Questions about the array below.
1) The entry just right of 5.6?
2) The second entry in reading order?
3) The first entry in reading order?
4) The entry just left of -10.8?
[[-14.0, -9.7, 4.0, -2.6, -12.9, 10.2, 1.3, -7.8, -23.3, -7.0, -17.4, 8.7, 6.1, 8.9], [-21.4, 11.8, 7.0, 11.9, -28.4, -12.4, -13.9, -2.6, -12.5, 15.3, -35.3, -30.5, 13.5, 14.6], [-7.6, 4.4, 13.5, 14.5, 0.2, 29.2, -17.6, 9.3, 8.3, -8.0, 25.3, 3.0, 2.5, -0.7], [14.1, -19.7, -10.8, -17.7, 27.0, -2.5, -9.7, 4.6, 34.8, -30.7, 6.7, 20.8, -17.9, -28.9], [-31.7, 22.3, 0.2, 22.0, -26.0, -21.0, -14.5, 13.9, -3.4, 19.7, -18.5, -24.0, 15.9, 13.1], [-28.2, -3.0, 10.2, 4.6, -5.8, 1.8, -25.4, -4.1, -31.7, 5.6, -36.9, -8.6, 14.9, 5.7], [25.2, 23.7, -4.9, 19.8, 10.3, -5.2, 13.2, 4.5, 24.7, 10.6, 30.3, -10.0, 1.6, 4.2], [40.5, 2.2, -15.7, -6.3, 36.2, -6.2, 31.3, 8.3, 35.2, -10.0, 43.5, 14.0, -21.9, -9.1]]
1) -36.9
2) -9.7
3) -14.0
4) -19.7

Read these off the table that follows.
1) Which number is the entry directly above the smallest entry?
2) Which number is the largest entry in the last column?
3) Which number is the last entry, reading row by row?
4) Which number is the entry in the top-right corner?
5) Which number is the fourth-last entry, reading row by row?
6) Which number is the second entry in reading order?
7) Which number is the entry directly below -8.8?
8) Which number is the entry just left of -22.7?
[[ 42.1  14.1 -10.9  -8.8 -20.1  22.5  -0.7  -9.6  14.6 -10.9   8.0]
 [-47.1 -10.6  18.7   0.6   4.3 -20.7   1.7  11.5 -15.5  -1.2  -4.3]
 [-45.8  -7.1  15.5  -6.2  -3.1 -27.9  -6.2   8.1 -12.9  -8.2   4.6]
 [-22.2   6.4  -1.3 -23.8 -20.7 -25.6 -22.3   0.7 -10.6 -16.0  21.0]
 [ 31.5   8.3 -14.6 -22.6 -24.8   2.0  -8.7  -8.7   6.3 -20.3  18.3]
 [-43.8  -6.1  13.5  -8.7  -5.3 -30.1  -9.1   6.7 -11.8 -10.6   8.0]
 [-17.3 -15.2   8.0  20.8  29.5   4.9  17.0   9.8 -10.4  23.2 -22.7]
 [ 41.8   9.3  -7.2  11.1  -0.6  25.8   7.4 -10.8  24.3   0.6  -3.6]
 [  4.5   6.9 -11.5 -29.0 -25.1 -17.5 -20.2  -4.4  -5.3 -20.4  24.6]
 [-35.0 -17.1  15.3  13.1  20.5  -7.0  14.1  12.6 -16.0  13.5 -17.9]
 [-19.3   1.8  -2.2 -23.0 -17.9 -30.7 -20.9  -1.0  -7.4 -18.6  22.2]
 [ 31.4   2.0  -4.8  24.4  18.2  22.0  11.4  -8.0  22.1  14.0 -12.9]
 [ 11.9  11.4 -13.3 -30.0 -28.7  -7.7 -18.8  -4.6  -5.4 -19.0  23.3]]
1) 42.1
2) 24.6
3) 23.3
4) 8.0
5) -4.6
6) 14.1
7) 0.6
8) 23.2

Read these off the array that follows. Counting starts at 0.
1) Give the top entry of the column that holds the smallest entry.
2) Give the entry directly below 53.
3) Give the entry in row 2 and column 0.
4) Give the bottom entry of the column that holds the smallest entry.
5) Give the entry in row 0 and column 2.
6) Give the bottom-right entry.
7) Give the entry at row 2, column 2.
8) Give the entry in row 1 and column 0.
[[44 63 63 53 62 57 39 44 26 58 29 14 62 63 26 61]
 [21 85 85 80 85 83 59 68 32 84 31 33 85 85 33 85]
 [ 6 62 60 50 64 54 36 83 82 55 81 65 59 63 82 58]
 [23 96 98 94 95 96 73 72 42 97 43 28 98 95 42 98]
 [28 54 51 43 56 46 33 71 71 47 68 69 50 55 71 49]
 [34 82 84 88 80 88 73 50 16 88 17 16 85 81 16 86]
 [44 51 51 51 52 51 51 51 37 51 36 41 51 52 37 51]]
1) 44
2) 80
3) 6
4) 44
5) 63
6) 51
7) 60
8) 21
